These are the activations of a small neural network, seen along a few directions. Each row is one input.
Each table varies a few parts of the input and shows all the possible inputs, shuffled.
Descriptions start from the smaller parts, as in this example, which fits no table here: one of 3 separate values, together with either a single point or one of 9 places along a line or (one of 6 places along a line, together with one of 8 places around a ring).
Shared parts are said once, and a part with two or three values counts as separate values.

Other details of the inputs shift rows strongly along three fixed directions, in all tables alike. That doesn't count.

Table:
row 1: [ 18 -22  27   7   7  33 -16   1  -8  -8  17]
row 2: [ -5  10   3 -24  -2 -10  15   0  -3  35  24]
row 3: [ 10  -7   5  12  19  22  -4 -16  10 -36  -6]
row 4: [ 44  20 -16 -13  14   1  10 -30  41  -4  20]
row 5: [-21 -20  18  -2 -17 -16  -7  24 -37  23  -1]
row 6: [ 42  22 -13 -15   9   2   7 -33  44  -4  17]
row 7: [  0 -32  38   0  -5  20 -10  16 -25  20  22]
row 8: [  5 -17  31   0  19  39  -7   7  -7 -11   5]
row 9: [-13  15 -32  -1 -14 -34  11   0  12   5  -8]
row 10: [-10  11 -14  21   4  -9   0 -17  -7 -34 -15]
row 11: [ 14  -7   8  17  19  30  -9 -20  13 -48 -10]
row 12: [ -4   3  -3 -25  -9 -24  16  -8  -1  40  27]
row 13: [ -5  -2   5  14   1  16 -12  19  -1  -9  -9]
row 14: [ -2 -21  41   0   5  32 -10  19 -24  17  19]
row 15: [-21 -11   1   7 -14 -14  -7  12 -21  15 -15]
row 16: [ 16  -2   6 -28   5   6  10 -19  25  15  22]
row 17: [ 31   4  17 -25  10  15   5   0  19  32  32]
row 18: [  0 -14   2  19  -3   8 -11  10 -14 -13 -17]
row 19: [-24   1 -21  25 -14 -16  -9  14 -12 -29 -32]
row 20: [ 37   6 -11 -15  20  20   5 -30  37 -24  15]
row 21: [ -9  13 -12  19  -3 -16  -3 -10  -6 -30 -23]
row 22: [-11  10   3 -28  -4 -16  14   2  -8  40  24]
row 23: [ 19  -7   4  -2  15  21   2 -14  14 -25   5]
row 24: [-20 -11  -2 -19 -20 -32   9  16 -18  56   7]
row 25: [  0  22 -24 -15  -2 -20  15  -2   9  21  -2]
row 26: [-28   1 -13  15 -20 -21  -3  12  -7  -7 -23]
row 27: [-14  23 -38  -6 -16 -39   9  -8  21   5  -9]
row 28: [ -4  30 -21   9   5 -15   8  -8   0 -28 -20]
row 29: [  8 -13  20  13   4  12 -13   3  -7  -5   1]
row 30: [ 18  -4  18 -31  16  21  12  -4  18  25  30]
row 31: [-23  11 -16  16  -3 -13  -1  11 -21 -13 -32]
row 32: [ -4  23 -38 -16 -11 -38  14  -9  29  20   4]
row 33: [ 17 -25  27  10  19  40  -9  -4   2 -24   6]
row 34: [-32  13 -19  24  -9 -15   0  18 -13 -24 -34]
row 35: [ 14   2 -12 -13  -8  -6   3   2  26  18  16]
row 36: [  0   5  -4  24   6  20 -11  12   6 -31 -19]
row 37: [ -6 -32  32  -3 -14  11 -14  23 -21  38   6]
row 38: [-27 -17  21   4 -13  -7  -6  10 -32  17   3]
row 39: [ -1  18 -16 -12  -6 -20  12 -23  11   5   9]
row 40: [ 22   7   3  10  30  40  -1 -17  18 -50  -7]
row 41: [ 10  10 -10 -23  -8 -25  13  -7  10  26  18]
row 42: [-33  10 -17  15  -9 -21   2  16 -29  -7 -35]
row 43: [  5 -12   4  15   2  10 -12   3  -4  -3 -10]
row 44: [ -3 -38  31   4  -9  18 -20  30 -29  25   2]
row 45: [-10  23 -14  16   4 -11   2  -2 -10 -30 -24]
Description of these inputs: one of 5 places along a line, together with either one of 3 separate values or one of 6 places along a line.
Changing only the place on the line of 5 turns row 45 into row 22. The same change can be made to row 29. Which row results?
> row 10
Which other rows agree with row 23 in the place on the line of 5? List them by row number.
> row 3, row 8, row 11, row 16, row 20, row 30, row 33, row 40

Table:
row 46: [  6 -12  10  -4  -5  10  -9  10  16  11   9]
row 47: [-16 -20  11  10  -4   3  -4   2 -15  -9  -6]
row 48: [ -1  -2   0   4  -3  -5  -3  18 -18   6 -10]
row 49: [ -9  -7  12  12  -1   1  -2   6 -28 -10  -3]
row 50: [  5   6  -7   7   5  -6   2 -15 -10 -18 -13]
row 51: [ 23   5   1  -3  13   9   2 -14   4 -12  11]
row 52: [  3 -21  21 -11  -1  13  -3  -1   6  17  23]
row 53: [ -8  13 -17 -12 -10 -29  11 -19  10   3   5]
row 54: [ 24   8  -1 -10   9   2   4 -21  12   3  15]
row 55: [  4  23  -6 -32  18   1  19 -16  21  15  24]
row 56: [ -1  14  -5   1  -1 -14   6  -8  -7 -16   0]
row 57: [  5 -20  22  -2   1  16  -7  -2   5  -3  12]
row 58: [ 14  -4  18  14   0  19 -17  11   0  -4   2]
row 59: [-15 -13   9  14  -3  -5  -6  -1 -27  -8 -20]
row 60: [ -7   2   4  11  -9  -4  -8  13 -12   9  -2]
row 61: [  7 -25  17   1   7  19  -7  -4  -2  -9  -1]
row 62: [ 12 -12  17   0   8  13  -3   1 -17  -4   4]
row 63: [ 15   2   8   2   4   7  -4 -18  13  -9   9]
row 64: [ 17   1 -13   0   6   9  -3  -7  28  -9  -3]
row 65: [ -1  -7   6  15  -3   3 -11  15 -19   0 -17]
row 66: [  5  21  -6  -3  20  19   2   1  19 -11   0]
row 67: [ -3   1 -18  17   3   2  -4   6   3 -32 -22]
row 68: [-14 -12   4  13  -6  -3  -4  -4 -16 -11  -8]
row 69: [-11  -9  -6 -10 -15 -19   0  12  -7  31  -5]
row 70: [ -6   1  -7  11  -3  -5  -1 -15   1 -21  -5]
row 71: [-19 -12   3 -12 -13 -22   5   0 -16  26   5]
row 72: [-11  -3  11   7  -6  -7  -2   0 -21   4   4]
row 73: [  1  22 -25  -6  -6 -26   7  -4   6  14  -4]
row 74: [ -5  17 -24  -7 -14 -27   5  -5  18   9  -2]
row 75: [-19   0   2   7  -9 -18   3   0 -28   3  -6]
row 76: [ 13 -16  10 -10  -1  17  -4  15  12  19  19]
row 77: [-18 -18   8  -2  -5  -7   0   2 -15   4  -4]
row 78: [-11  15 -20   5  -4 -25   9 -21  -2 -10 -11]
row 79: [  1  22 -21  19   0  -7   0   1   1 -28 -15]
row 80: [ -4   0   8  20  -4   5 -12  20 -16 -16 -11]
row 81: [ -1  23 -25  -6  -7 -25  12   1   3  10   0]
row 82: [ 10 -13  12   6   0  22 -12  16  10 -11   4]
row 83: [ 11  -5   6 -16  -6  -3  -3   6  10  44  17]
row 84: [ 19  10  -9 -22   4 -11  10 -26  21  20  19]
row 85: [-17 -11  -6 -11 -14 -19   2  16  -6  27  -8]
row 86: [ 22  13  -4   4  12   9   2 -18  11 -24  11]
row 87: [14 -8 26 -9  0 10 -5 -3 -2 17 24]
row 88: [-23   5  11   1  10  10   7   6 -24 -12 -11]
row 89: [ 12  -9  16  -1  -4  14 -11   8   9  27  17]
row 90: [-15   6   9  11   8  21   0  21 -19 -13 -22]
row 91: [ 18  -4  -4   1  14  16   1 -15  14 -30   3]
row 92: [-20 -18   4   8  -2  -4   0   8 -26 -19 -18]
row 93: [ -3   5 -16  11  -2   1  -2   5  10 -23  -9]
row 94: [-27  11   2 -17   0  -6   9  22 -12  28   0]
row 95: [ 14 -10   8  -2   0   9  -9   6   4  21   1]
row 96: [13 14 -4  2 16 14  6 -3 25 -8 -6]
row 97: [-18  -5  -3  -5 -20 -19  -1  14  -5  30   4]
row 98: [ 19  -6  11  10   7  21 -12  13  -4  -4   2]
row 99: [-23  -5  15   1   5  -3   8   6 -17   3  -8]
row 100: [ 13  -4   9  10   0  14 -10   9  -2   7   4]
row 101: [ 20   3 -14   6   6  14  -4 -10  31 -16  -2]
row 102: [-11  12 -26  -7 -12 -24   8  -2  19  10  -2]
row 103: [  6 -11   3  -5  -6   4  -7   8   6  22   6]
row 104: [-21  -4   7  -7 -14 -22   4  -1 -16  27   9]
row 105: [24 12 -5 -5  0  4 -4 -9 31  9 12]
row 106: [ -8   4  -9  -3  -3 -12   7  -8   3 -20  -2]
row 107: [ -8   7 -17  -3  -1 -14  11 -12   6 -19   1]
row 108: [ 4  4 16  2 16 35 -4 15  0 -5 -2]
row 109: [ -2  -1 -13   0  -1 -12   4 -17  -2 -12 -11]
row 110: [-18  27 -14 -22   9 -15  22 -11   1   4   2]
row 111: [ -7  -2 -10  14   4   1   3  -8  -4 -38 -13]
row 112: [ 10 -13   1 -27  -4  -1   5  14  12  36  16]
row 113: [  9  19   0 -12  20  19  14 -14   7 -15   1]
row 114: [ -6   6 -19  17  -7  -7  -4  -1   4 -16 -19]
row 115: [ 15 -12  15   9   1  21 -14   7   5  13   6]
Describe the family of inputs behind these rows.
> one of 2 separate values, together with either a single point or one of 4 places along a line or (one of 5 places along a line, together with one of 6 places along a line)
Changing only the choice among 2 separate values turns row 56 into row 80. The same change can be made to row 71. Which row results?
> row 103
Changing only the choice among 2 separate values turns row 92 into row 112. The same change can be made to row 57. Which row results?
> row 46
Change only the choice among 2 separate values in row 63. List by row number the other rows that result.
> row 105

Table:
row 116: [ -1  33 -18 -28   4 -14  21  -9  24  24  18]
row 117: [ -4 -11   1   9  -9   1 -10   9   6  -4  -8]
row 118: [  8   7  -1   5  -2  -3  -3 -14   7  -2  10]
row 119: [-60 -27   9  -3 -22 -37   7  16 -52  18 -21]
row 120: [ 30   3   4  17   5  18 -15  -9  16 -20   0]
row 121: [-14 -15  14  25   3   1  -7  -7 -38 -31 -23]
row 122: [ -4  37 -59  17 -11 -46   8 -17   7 -26 -35]
row 123: [  3  -9  14  -3  -4  -4  -1  -3 -15   7  16]
row 124: [ 13 -35  19   5  -5  24 -20  24   3  19   5]
row 125: [  0  23 -12   7  17   9   8  -9   2 -41 -11]
row 126: [ -4  -6   9  -2   0  12  -5  33 -12  25  -4]
row 127: [  5 -10   2 -16  -3  -2   6  -7  11   7  19]
row 128: [  7  -1  15   4  26  33   1  -7  -7 -27  -7]
row 129: [  2  21  -7 -38  -3 -16  17  10  20  53  23]
row 130: [ 19 -11   8  -1   5  22  -8 -10  28  -3  18]
Changing only one part turns row 116 into row 125. The same change can be made to row 130. Which row results?
> row 127
Describe the family of inputs behind these rows.
> one of 3 separate values, together with one of 5 places along a line
Change only the choice among 3 separate values in row 117. List by row number the other rows that result.
> row 120, row 129
Change only the place on the line of 5 in row 123. List by row number the other rows that result.
> row 118, row 120, row 121, row 122
